Each row below holds a small network's activations on one input, seen along a few directions.
Each table varies a few parts of the input and shows all the possible inputs, shuffled.
A made-up example of a description, with smaller parts first: line(4) and (point or ring(11) or (values(3) and ring(5))).
Shared parts are said once, and a part with two or three values counts as separate values.

Other details of the inputs vary at random and push rows far along two fixed directions, the same in every table; ignore that.

Table:
x1: [-1.66 -5.30 -0.73 -4.61 -3.06  2.52  3.55 -4.41  2.13  0.43  0.04  2.63]
x2: [ 1.68 -1.19  1.02 -2.19 -0.86 -0.19 -0.02  0.05  0.29  0.94 -7.80 -0.48]
x3: [-2.27 -0.89  2.01  3.58  1.74 -0.99 -1.85  1.18  0.46 -1.27  4.27  1.13]
x4: [-2.54 -5.16  1.66 -1.15 -3.04  1.15  0.16 -2.61  2.58 -0.23  0.56  1.28]
x5: [-4.01 -2.44  1.57  0.28 -0.55  0.01  1.73 -0.41  0.32 -1.15  1.89  1.74]
x6: [ 3.01 -0.23  0.70 -2.57 -3.76 -0.43 -2.26 -0.73  1.85 -0.80 -2.75 -2.16]
x7: [-3.94 -4.27  0.59 -3.89 -3.80  3.69  2.46 -3.63  2.10 -0.14 -1.28  2.50]
x8: [ 1.94  2.65 -1.07  0.66  1.70 -0.87  1.42  0.37 -3.29 -1.61 -0.37 -2.37]
x9: [ 2.62  3.42  0.34  1.50 -0.77 -1.20 -2.72  1.22 -0.18 -0.52 -0.57 -2.22]
x10: [ 2.74  0.70  0.58 -1.78 -4.11  2.03 -1.75 -1.66  0.85 -0.41 -4.35 -1.73]
x11: [-0.84 -0.14  0.06  2.78  2.57 -1.53 -1.37  2.29  0.55  0.07  5.19  0.22]
x12: [-3.29 -0.08 -0.12  3.33  4.86 -1.30 -0.82  1.87 -1.72  1.97  1.06  2.35]
x13: [ 0.35  2.19  0.13  0.43 -0.04 -1.84  0.65  1.27 -2.69 -1.71 -1.02 -3.58]
x14: [-3.35  3.00  0.36  2.28  1.90  0.83  0.00  1.06 -0.40  0.46  3.75  2.52]
x15: [ 0.69 -4.22 -0.55 -3.68 -3.77  3.17  0.24 -4.53  4.56  1.68  0.35  4.06]
x16: [ 3.44  0.30  0.04  1.53  0.87 -2.55 -0.28  0.15 -1.67 -1.28  0.51 -3.18]
x17: [-2.28  0.59  0.03  1.76  0.36  1.84 -1.69 -0.84  1.58  1.12  3.39  2.22]
x18: [-2.64 -2.14 -1.46  0.94  3.51  0.07  0.26  1.16 -0.14  2.97  0.60  3.11]
x19: [-0.23  0.08 -0.82  1.63  1.42  1.96 -0.62 -1.80  1.09  0.97  3.71  2.92]
x20: [ 2.46 -1.99 -0.36 -2.25 -2.92 -0.85  0.05 -0.39  0.87  0.14 -1.76 -3.25]
x21: [-3.79 -0.35  0.86  2.13  1.31  0.04  1.19  0.45 -1.27 -1.76  2.47  0.72]
x22: [-3.86 -2.11  0.92 -0.41 -0.55 -0.50  1.71 -0.43  0.59 -0.13  2.54  1.34]
x23: [ 0.19 -1.49 -0.08  1.08  1.45  0.10 -0.99 -1.11  1.96 -0.33  4.19  2.75]
x24: [ 3.79 -2.01 -1.26 -3.06 -0.41 -0.36  0.64 -1.33 -1.13  1.79 -6.55 -0.51]
x25: [ 2.03 -1.69  0.98 -2.14 -3.85 -1.18 -0.58 -1.16  0.57 -0.45 -2.84 -3.59]
x26: [-2.53 -0.68 -0.41  0.90  1.57 -1.19  1.86  1.54 -0.42 -0.11  3.62  0.43]
x27: [ 2.89  4.16 -0.61  0.32  0.74 -0.01  0.67  0.47 -2.14 -0.50 -0.74 -0.79]
x28: [ 1.01  2.78  0.30  2.21  3.98 -2.79 -0.95  3.14 -2.02  1.09 -3.25 -1.24]
x29: [ 2.19  3.83  0.99  3.44  0.47 -1.20 -2.97  1.96 -1.06 -1.68 -0.30 -1.87]
x30: [ 2.86  3.37 -1.06 -0.17  0.93 -0.05  1.05  0.09 -2.59 -0.95 -1.29 -1.82]
x31: [-2.87  2.05 -1.38  1.77  2.95  0.98  1.10  1.39 -0.68  0.56  4.08  1.63]
x32: [ 2.73 -1.28  1.28 -2.58 -3.89 -1.04 -1.59 -0.54  1.24 -0.54 -2.60 -2.95]
x33: [ 2.08  1.86 -0.99  0.90  3.59 -2.11 -0.22  3.21 -1.30  1.74 -3.42 -1.19]
x34: [ 3.17 -1.56 -0.08 -3.81 -2.99 -1.05  2.62 -1.66 -0.66 -0.97 -3.29 -2.24]
x35: [ 0.91  2.02 -1.14  0.45  0.86 -1.55  1.18  2.07 -2.46 -1.16 -0.06 -3.39]
x36: [-1.10 -1.84 -0.53  1.14  4.61 -0.24  1.06 -0.16  0.59  2.37  0.37  4.26]
x37: [ 2.44  2.13 -1.02 -3.44 -3.03  1.44  0.91  0.09  0.15  0.77 -3.40 -1.32]
x38: [-3.56  2.30  0.61  2.95  2.49  1.02  0.43  0.92 -1.42 -1.08  2.87  1.68]
x39: [ 2.29  1.89  1.36  1.76 -0.34 -1.46 -2.94  1.43 -0.20 -2.37 -0.74 -2.10]
x40: [-3.00 -2.42 -1.41 -2.75 -1.28  2.42  2.47 -1.51  1.32  0.92  1.10  1.62]
x41: [-0.89 -0.78 -0.95  0.27 -0.43  1.42 -1.07 -0.25  2.97  1.53  3.24  2.58]
x42: [ 3.25  3.71 -1.44  1.15  0.16  0.14 -1.92  1.50 -0.67  0.38 -0.37 -2.73]
x43: [-4.27  1.18 -0.09  2.16  2.45  0.19  0.97  0.67 -1.34 -0.53  3.81  0.95]
x44: [-3.38 -2.57 -0.10 -4.13 -3.44  3.66  1.77 -3.26  2.62  1.34 -0.39  2.86]
x45: [ 4.10  1.52  0.43  2.18  1.88 -2.88 -1.44  1.41 -1.66 -1.56  1.42 -2.62]
x46: [ 3.94 -0.30 -0.64 -2.80 -3.01 -0.28 -1.65  0.11  1.97 -0.28 -2.25 -2.36]
x47: [-3.63 -3.10  0.52  0.96  2.07  0.73 -0.14 -0.13 -0.03  1.69 -1.38  3.64]
x48: [ 1.12  4.51  0.98  0.92 -0.51  0.24 -0.33  1.46 -2.09 -1.41 -2.24 -1.44]
Description of these inputs: line(4) and (values(2) or ring(10)).
Q: The inputs of x19 and x10 match in every part but the line(4) part. If x36 is changed in the same way as x19 into x10, which row does it become?
A: x2
Q: Which other rows does x12 become when the values(2) part takes its other values? List them by row number.
A: x28
Q: A walk changes only the line(4) part. It starts at x4 and steps to x25. List the rest of the walk in order.
A: x20, x16
Q: Which other rows does x37 become when the ring(10) part takes its other values? List them by row number.
A: x11, x20, x26, x31, x35, x40, x41, x42, x46

Table:
x49: [ 0.30 -0.06  0.05  0.85 -0.14  1.15 -1.51 -0.84  1.29  0.74  0.73  1.57]
x50: [-1.29 -1.81 -0.10 -0.31  0.67 -0.05  1.17 -0.51 -0.23  0.21  0.35  0.44]
x51: [ 0.83  6.28  0.30  7.70  7.04 -5.20 -0.95  5.09 -5.92 -2.60  4.08 -3.78]
x52: [-1.58 -1.18  0.86  0.19 -0.16 -0.49  0.62 -0.61 -0.29 -0.55  0.49  0.31]
x53: [-1.57  1.42 -1.26 -1.21  0.09  2.10  2.46 -0.77 -0.80  0.43  0.46  1.30]
x54: [ 4.88  1.74  0.14 -2.26 -3.91 -1.16 -0.52  0.05 -0.40 -1.87 -3.25 -5.17]
x55: [ 4.40  1.26  0.26 -2.24 -1.84 -1.27 -0.84  0.60 -0.82  0.49 -6.59 -3.00]
x56: [-2.20  1.69 -0.61 -0.88 -0.27  2.35  2.01 -0.67 -0.74  0.23 -0.07  1.42]
x57: [-1.94 -1.79  0.55 -0.18  0.10  0.36  0.77 -0.54 -0.02  0.09 -0.28  0.68]
x58: [ 0.72 -0.39 -0.48  0.10  0.99  0.51 -0.66 -0.44  1.13  0.69  0.78  1.70]
x59: [ 0.08 -0.26  0.15  0.35  0.60  0.79 -1.12 -0.40  1.28  0.51  0.22  1.92]
x60: [-0.74 -1.30 -0.53 -0.06  1.10 -0.08  0.65  0.47  0.38  1.21 -0.23  0.94]
x61: [-1.85 -1.59  0.04 -0.14  0.86 -0.01  0.47  0.15 -0.09  0.52 -0.84  1.20]
x62: [-1.20 -1.83 -0.60 -0.54  1.10 -0.26  0.95 -0.02 -0.15  0.71 -0.39  1.02]
x63: [-0.32 -1.08  0.36 -0.27 -1.04  0.01  0.50 -0.53  0.50 -1.20  2.14 -0.14]
x64: [-0.33 -0.15 -0.32 -0.15 -0.91  0.56 -0.85 -0.31  1.24  0.25  2.30  0.15]
x65: [ 0.89 -0.31 -0.56  0.49  0.13  0.94 -1.02 -0.96  1.25  0.96  1.23  1.40]
x66: [ 5.25  1.32 -0.41 -2.43 -1.43 -1.66 -0.44  0.65 -1.11  0.58 -6.18 -3.44]
x67: [-1.53 -1.23  0.10  0.23  0.83  0.21  0.22  0.52  0.56  1.08 -0.62  1.29]
x68: [-0.96 -0.89  0.96  0.08 -1.36  0.27  0.02 -0.45  0.54 -1.39  1.67  0.09]
x69: [-0.90 -0.11  0.82  0.33 -1.50  0.29 -0.51 -0.37  1.19 -1.06  2.09 -0.11]
x70: [-0.94  0.28  0.29  0.37 -0.96  0.64 -1.40 -0.09  1.20 -0.03  1.91  0.24]
Q: What do these inputs look like to the network?
A: values(2) and (point or ring(10))
Q: The inputs of x65 and x49 match in every part but the values(2) part. If x54 is changed in the same way as x65 into x49, which row does it become?
A: x69
Q: Which other rows does x59 become when the values(2) part takes its other values? List them by row number.
A: x58

Table:
x71: [ 0.30  0.62 -0.23 -0.07  0.25  0.15 -0.20  0.32  0.18  0.59 -0.50  0.21]
x72: [ 0.23  0.53  0.26  0.22 -0.48  0.33 -0.11 -0.28 -0.14 -0.73  0.20 -0.20]
x73: [-0.05  0.11  0.57  0.24 -0.44 -0.13 -0.40 -0.03  0.01 -0.72  0.02 -0.40]
x74: [ 0.77  0.13 -0.14 -0.07 -0.18 -0.32 -0.16  0.09  0.34 -0.03  0.58 -0.40]
x75: [ 0.50 -0.12  0.41  0.33 -0.06 -0.27 -0.78 -0.01  0.32 -0.27 -0.11 -0.08]
x76: [-0.17  0.86 -0.27 -0.11 -0.12  0.51  0.18  0.25 -0.27  0.05 -0.32 -0.11]
x77: [ 0.43 -0.31  0.50  0.55 -0.14 -0.27 -0.88 -0.08  0.20 -0.19 -0.19 -0.19]
x78: [ 0.00  0.00 -0.04  0.26  0.22 -0.12 -0.61  0.43  0.09  0.58 -0.69 -0.09]
x79: [ 0.41  0.70 -0.54 -0.03  0.32  0.41 -0.23  0.02 -0.09  0.59 -0.36  0.17]
x80: [ 0.00 -0.08  0.13 -0.13 -0.54 -0.40 -0.07  0.23  0.09 -0.54  0.58 -0.89]
x81: [ 0.56 -0.30 -0.03 -0.02 -0.15 -0.54 -0.45  0.27  0.39 -0.10  0.45 -0.58]
x82: [ 0.27  0.62  0.16  0.19 -0.44  0.37 -0.12 -0.52 -0.27 -0.64  0.26 -0.24]
x83: [ 0.66 -0.08 -0.03 -0.09 -0.26 -0.48 -0.34  0.23  0.32 -0.06  0.52 -0.39]
x84: [ 0.50 -0.50  0.07  0.19 -0.25 -0.54 -0.54  0.19  0.28 -0.02  0.35 -0.69]
x85: [ 0.08  0.19 -0.13  0.03  0.31 -0.10 -0.51  0.50  0.21  0.51 -0.61  0.02]
x86: [-0.33 -0.07  0.06 -0.20  0.38 -0.38  0.72  0.26 -0.70 -0.06 -0.71 -0.05]
x87: [-0.48  0.42  0.03 -0.08 -0.09  0.05 -0.11  0.47 -0.09  0.06 -0.50 -0.28]
x88: [ 0.80  0.30  0.10  0.32 -0.10  0.19 -0.50 -0.25  0.15 -0.28  0.06  0.10]
x89: [ 0.11 -0.52 -0.11 -0.04  0.85 -0.58  0.21  0.31 -0.33  0.34 -0.93  0.06]
x90: [-3.02 -6.71  0.17 -5.24 -4.23  3.22  2.17 -4.26  3.79  1.91 -1.86  3.65]
x91: [ 0.10  0.15  0.13 -0.18 -0.64 -0.35  0.04  0.20  0.02 -0.51  0.67 -0.70]
x92: [ 0.32  0.41 -0.29 -0.18 -0.53  0.08  0.21 -0.26 -0.19 -0.46  0.83 -0.73]
x93: [ 0.34 -0.09 -0.20 -0.11  0.83 -0.34  0.51  0.15 -0.37  0.41 -0.78  0.25]
x94: [ 0.89  0.20 -0.46 -0.07 -0.16 -0.06 -0.18 -0.23  0.10 -0.02  0.68 -0.44]
x95: [-0.25  0.87 -0.07 -0.15 -0.12  0.28  0.19  0.31 -0.14  0.13 -0.37 -0.10]
x96: [ 0.03 -0.72 -0.02  0.19  0.76 -0.59  0.11  0.23 -0.44  0.41 -1.01 -0.05]
x97: [-0.10  0.21 -0.34 -0.20  0.51  0.08  0.89 -0.19 -0.94  0.00 -0.53 -0.08]
x98: [ 0.83  0.38 -0.01  0.29 -0.06  0.23 -0.51 -0.50  0.03 -0.19  0.13  0.07]
x99: [ 0.46 -0.02 -0.50 -0.11  0.87 -0.06  0.49 -0.16 -0.62  0.42 -0.67  0.22]
x100: [ 0.41 -0.12 -0.39 -0.07  0.83 -0.10  0.50  0.08 -0.48  0.34 -0.71  0.27]
x101: [-0.13 -0.08  0.66  0.46 -0.52 -0.14 -0.49 -0.11 -0.09 -0.64 -0.06 -0.50]
x102: [-0.14  0.12 -0.23 -0.17  0.46  0.03  0.90  0.06 -0.81 -0.10 -0.60 -0.05]
x103: [ 0.61  0.12  0.41  0.28 -0.16 -0.21 -0.67 -0.04  0.24 -0.24 -0.04  0.09]
x104: [-0.36  0.68  0.04 -0.13 -0.19  0.11  0.00  0.46 -0.17  0.09 -0.42 -0.11]
x105: [-0.56  0.22  0.12  0.15 -0.18  0.03 -0.22  0.40 -0.20  0.13 -0.58 -0.39]
x106: [-6.15 -0.99  0.71  4.28  3.96  0.74  0.02  0.27  1.00  0.22  7.99  5.25]
x107: [-0.22  0.13 -0.04 -0.22  0.45 -0.20  0.92  0.11 -0.67 -0.01 -0.65 -0.04]
x108: [ 0.72  0.31  0.31  0.28 -0.09 -0.04 -0.49 -0.19  0.28 -0.20  0.02  0.11]
x109: [ 0.86  0.11 -0.35 -0.05 -0.20 -0.10 -0.17  0.01  0.22 -0.11  0.61 -0.41]
x110: [ 0.39  0.60 -0.43 -0.02  0.25  0.38 -0.22  0.26  0.05  0.50 -0.45  0.21]
x111: [ 0.28  0.33 -0.18 -0.14 -0.57  0.04  0.22 -0.01 -0.07 -0.55  0.78 -0.69]
x112: [-0.44 -0.31  0.05 -0.14  0.48 -0.44  0.60  0.28 -0.63 -0.09 -0.79 -0.23]
x113: [-0.16  0.92 -0.37 -0.14 -0.07  0.57  0.17 -0.01 -0.39  0.15 -0.24 -0.12]
x114: [ 0.23 -0.28 -0.09 -0.10  0.75 -0.52  0.32  0.29 -0.40  0.37 -0.85  0.23]
x115: [ 0.19  0.41 -0.12 -0.06  0.17 -0.03 -0.40  0.46  0.15  0.54 -0.56  0.20]
x116: [-0.07 -0.27  0.23  0.10 -0.62 -0.41 -0.16  0.16 -0.02 -0.46  0.50 -1.00]
x117: [ 0.20  0.34  0.03 -0.18 -0.57 -0.18  0.23  0.05  0.05 -0.47  0.73 -0.69]
x118: [ 0.15  0.54  0.47  0.18 -0.48  0.10 -0.09 -0.22 -0.02 -0.65  0.15 -0.20]
Q: What do these inputs look like to the network?
A: values(2) and line(4) and line(6)
Q: The inputs of x92 and x94 match in every part but the values(2) part. If x73 is changed in the same way as x92 into x94, which row does it become?
A: x75
Q: The inputs of x98 and x82 match in every part but the values(2) part. If x99 is changed in the same way as x98 into x82, which row does it become?
A: x97
Q: A walk changes only the line(6) part. It starts at x78 and steps to x85. List the rest of the walk in order.
A: x115, x71, x110, x79
Q: Which other rows does x111 become when the values(2) part takes its other values? List them by row number.
A: x109
Q: Which other rows does x100 become when the values(2) part takes its other values? List them by row number.
A: x102
Q: Which other rows does x114 become when the line(4) part takes its other values? List them by row number.
A: x83, x103, x115
